These are the activations of a small neural network, seen along a few directions. Each row is one input.
In each table, some parts of the input vary, and every possible input appears once, in random order.
A made-up example of a description, with smaller parts first: one of 2 separate values, together with either a single point or one of 11 places along a line or (one of 4 places along a line, together with one of 5 places around a ring).
Shared parts are said once, and a part with two or three values counts as separate values.

Other details of the inputs vary at random and push rows far along three fixed directions, the same in every table; ignore that.

Table:
x1: [ 18 -47   5 -21 -53 -20 -19 -17   3  16 -33  28]
x2: [-40  99 -28   3  25  47  43 -22  12 -20 -11 -26]
x3: [  2 -33 -12   4  63 -23 -36  74 -47 -28  43 -40]
x4: [ -18 -102   -3  -46  -18  -21  -20   54   20   27   -7  -13]
x5: [ 28  45  97  37  16 -12 -40 -24 -28  40  17   1]
x6: [ 21 -13 -68 -14   9   1  33 -10   2 -29 -24  11]
x7: [  8 101   0  -7  21  21  36 -16   5 -25  -7   4]
x8: [-15  56 -45  11  29  17  53 -16   7 -19 -25 -26]
x9: [  6  61  67  15 -17   5 -22 -29   3  35  -5   0]
x10: [  29 -115    0  -40   -3  -17    5   38   14   27  -13    7]
x11: [-26 -27  11 -25 -47  -2   0  -8  37  41 -37  -9]
x12: [ 15 -36  20 -35 -34   3  32 -14  42  39 -40  23]
x13: [ -8  -5  -7  28  75 -15 -31  57 -48 -24  45 -44]
x14: [ 27 -34 -47  30  68 -13 -12  30 -39 -34  36 -17]
x15: [ -19 -104   -6  -47  -44  -14  -42   42   13   -5    8    6]
x16: [  32 -114  -18  -33  -22  -31  -21   22   -5   11  -15   22]
x17: [-28 -32  12 -25 -39   3  11  -8  42  45 -37  -6]
x18: [ -8  47   3  52  33   0 -42  17 -34 -45  43 -11]
x19: [ 10  46  13  52  43 -11 -46  17 -56 -43  41  -3]
x20: [-18  86 -27  13  29  33  53 -20  17 -16 -17 -15]
x21: [ 11   4 -50 -30  -1   8  32   1  15 -36 -17  32]
x22: [ -34   35  -17  -55 -123   13   97  -38   47   39  -35   45]
x23: [ 37 -34  54   8  29 -13 -26  23 -20  24  23   4]
x24: [ 17  19  61  10 -16  16 -27 -39   1  28  10  38]
x25: [  2  92 -23 -13  20  49  70 -32  18 -24 -22   5]
x26: [ -5 -37  15 -28 -62 -14 -24  -2  24  10 -18  30]
x27: [-14 -42  11 -33 -53  -5  28  38 -15  29  47  24]
x28: [-27 -54  11  -4 -45 -14 -18 -13  35  23 -13   7]
x29: [ 25 -64  20  38  30 -24 -40   7 -22  21  25   4]
x30: [ 20 -51   7 -21 -43  -7  -7 -19  21  23 -29  42]
x31: [-15  71  62  13 -23  13 -16 -31  20  40  -8  -4]
x32: [-22  11  59  42 -21 -10 -53 -19   7  19  20   5]
x33: [ -8  20  61  56 -20 -16 -61 -21 -20  14  16   2]
x34: [ 17   9  54  16 -10  19 -19 -43   7  33   9  33]
x35: [ 17  63  66  10 -14   8  -5 -41   6  34 -13  12]
x36: [  5  21  83  75  -7 -19 -84 -17 -38  21  36  -8]
x37: [ -11 -120  -12  -34  -18   -9  -22   24   18   13    6    5]
x38: [ 22 -59   4 -12 -34  -4  -2 -25  26  31 -27  37]
x39: [-39  35 -54 -41   4  29  37  13  21 -27 -19 -23]
x40: [ -3 -32 -34  46  64 -23 -37  43 -48 -46  51 -38]
x41: [ 12 -64   4  -1 -31  -7  -6 -23  28  35 -20  23]
x42: [-18 -42  31   0 -21  -5 -15  -1  21  51 -16 -15]
x43: [ 24  44  -9  32  41   1  -3 -12 -32 -30  12  17]
x44: [ -1  14 -47 -44  -8  20  19   4   5 -47  -7  24]
x45: [  3   2   1  20  75  -7 -42  69 -47 -29  57 -39]
x46: [-22 -63   6  10 -41 -25 -21 -18  19  25 -20  -1]
x47: [ -9  -9  20 -61 -59  10   6 -10  37  32 -34   8]
x48: [ -1 -23 -46   5  66   4  14  51 -17 -28  19 -33]
x49: [  9  26  69  58  22  -3 -32 -29 -17  54  15 -28]
x50: [ 12  25 -49 -41   2   5  68  -9  16 -28 -44   3]
x51: [  8 -45 -69 -36  43   6  48  55   7 -35  -4 -12]
x52: [  8  65  70  -8 -22  22  -3 -42  14  35  -9  15]
x53: [ 12  -3  63  74  14 -17 -58 -35 -21  42  28 -11]
x54: [ -28   29  -16  -46 -116    2   91  -43   31   41  -37   35]
x55: [-11 -12 -43 -12  64  22  19  50 -16 -33  23 -29]
x56: [ -6 -68 -87  -7  33 -18  15  36  -6 -46   1 -15]
x57: [-33  78 -51 -41 -90  24 114 -35  29   3 -26  31]
x58: [ 16  83 -17  16  37  21  55 -30  -1 -21 -19  -5]
x59: [-33   2 -41  -1  22  15   3  11   0 -44  20 -15]
x60: [-24 -55  11   6 -52 -27 -30 -11  16  16 -20   3]
x61: [-21  11 -24  31  21  -5 -22  17 -13 -44  25 -14]
x62: [  5  19 -69 -23   9  14  69 -11  19 -20 -40 -20]
x63: [ 18 -22  -2  34  63 -19 -66  70 -65 -54  69  -7]
x64: [-22  21 -50 -17   4   2  27   8   5 -21 -21 -36]
x65: [  2 -64 -84 -40  32  12  28  41   3 -51  12   3]
x66: [-10  95 -30  -4  22  53  70 -34  20 -21 -22  -5]
x67: [-30  23 -60 -12  12   8  48   0  14 -20 -32 -31]
x68: [  8 -61   7 -11 -33  -7  -2 -18  35  33 -17  27]
x69: [-16  55  -1  34  21   4 -28  12 -16 -45  34  -5]
x70: [ 11 -40   7 -26 -56  -9 -14 -17  18  15 -31  40]
x71: [ 17 -23  58  -3  18 -18 -50  40 -18  23  33  -6]
x72: [  0 -51 -29 -24 -18 -27  29  62 -45  -1  53   0]
x73: [  5  20 -46  -7  28  21  53   3  13 -19 -19 -12]
x74: [ 15  51  70  -2 -14  24   6 -42  15  39  -9  18]
x75: [ -4  58  58  29 -13  -1 -29 -31  -7  36  -2 -23]
x76: [ -3  27  67  13 -31   9 -52 -24  -4  17  19  21]
x77: [  7  -6 -37  -2  -5 -14 -14  20 -25 -44  -1  -1]
x78: [  6  92  12  22  40   4   0  -3 -30 -25  13 -20]
x79: [  4   0  68  70  10  -7 -54 -34  -7  42  28   3]
x80: [-32   1 -28  -2  14   9 -16  22  -5 -46  28 -13]
x81: [ 16 -98  -3 -56 -29 -36 -21  43  -2  18 -14 -14]
x82: [ 21  89   2  11  34   6  18 -16 -25 -24   2 -14]
x83: [-23  72  61   1 -29  27 -17 -37  20  41  -8  -7]
x84: [ 14  47 -25  12  26  19  26 -21   6 -27   1  25]
x85: [ -9   7  56  62 -12 -20 -63 -22 -20  18  22 -12]
x86: [ 29 -14  -8  32  73 -22 -50  52 -71 -51  53   3]
x87: [-23  23 -60 -11  12   7  42   0   8 -20 -26 -39]
x88: [ 12 -55 -73 -29  42  -6  46  45  -2 -31 -12 -21]
x89: [ 24   9  24  -2 -16   2  24 -40  16  36 -32   1]
x90: [  8 -39  13 -33 -53 -10 -14 -10  24  15 -24  43]
x91: [-12   0  73  72   4 -12 -66 -26 -11  34  33  -6]
x92: [-13  -1 -48   4  18   4  18   2  14 -32   3  -1]
x93: [ 12  92  -6  -6  23  25  53 -21  12 -22 -15   9]
x94: [ 20  12 -44  12  31   3  22 -12 -10 -28  -7  15]
x95: [  33 -104    4  -50  -19  -31    1   27    5   26  -21    1]
Description of these inputs: one of 5 places along a line, together with either a single point or (one of 2 separate values, together with one of 9 places around a ring).
- Changing only the place on the line of 5 turns x53 into x56. The same change can be made to x85. Which row results? => x60
- Changing only the place on the line of 5 turns x26 into x77. The same change can be made to x31. Which row results? => x75
- Which other rows does x2 become when the choice among 2 separate values takes its other values? List them by row number. => x59
- Start at x58 and move only the place on the ring of 9, one step at a time. The first step leads to x50. Which rows follow, in order? => x5, x78, x3, x13, x67, x8, x88
- Which other rows does x59 become when the place on the line of 5 takes its other values? List them by row number. => x28, x40, x46, x91
- Which other rows does x45 become when the place on the ring of 9 takes its other values? List them by row number. => x9, x10, x11, x23, x35, x42, x48, x73
- Which other rows does x75 become when the choice among 2 separate values takes its other values? List them by row number. => x36

Table:
x96: [ 29 -83  76  22  22 -37 -77  47 -33  32  48  13]
x97: [  2  33 -17 -27 -22  20  53 -31  19  20 -34  12]
x98: [-31  39 -40  20  -2   6  16 -10   9 -20 -10 -20]
x99: [  0  73  50  49  -6  12  -5 -42  -5  19  19  18]
x100: [-12 -17 -37 -28 -16   1 -15  16   3 -34  -3   5]
x101: [-39  62  15  24 -51   4  -2 -62  42  20 -38 -10]
x102: [ -1 -22 -23 -16 -10  -3  -1  20   4 -24   1  14]
x103: [ 10  11  63   8 -43  -9 -16 -28  11  46 -17  15]
x104: [ 39 -54  84  42 100 -10 -62  72 -66  32  99 -24]
x105: [ 17  28  78  12  -1  17  -8 -28  15  50  -3   5]
x106: [ 26  24 -42  27   9  14  27 -82  35 -14 -68  16]
x107: [-17 -33 -84 -37   8  -3  13  38  -3 -67   0 -15]
x108: [  3 -27 -60 -37  12  -6  43  35   0 -35  -4  12]
x109: [ 13 -70  20 -59 -48 -10  27  -8  38  61 -38  11]
x110: [-34  24 -49   2  15   5  -1  13  -2 -51  -4 -25]
x111: [ -5  71 -43  31  60  16   3  16 -40 -61  50  -9]
x112: [-14 -84   0 -35 -78 -17  -3 -13  26  34 -29  15]
x113: [ 13 -91  40 -19 -51 -29 -13  12   2  58  -3   8]
x114: [ 10 -46 -68 -58  13   0  31  56  -7 -32 -11  -8]
x115: [ 23  49 -17   8  92   9  11  40 -39 -45  32 -21]
x116: [-32 114  52  72  -2  21 -20 -61  -9  10  11 -11]
- What do these inputs look like to the network? => either a single point or (one of 2 separate values, together with one of 10 places along a line)
- Which other rows does x114 become when the place on the line of 10 takes its other values? List them by row number. => x96, x100, x101, x102, x103, x105, x107, x110, x115
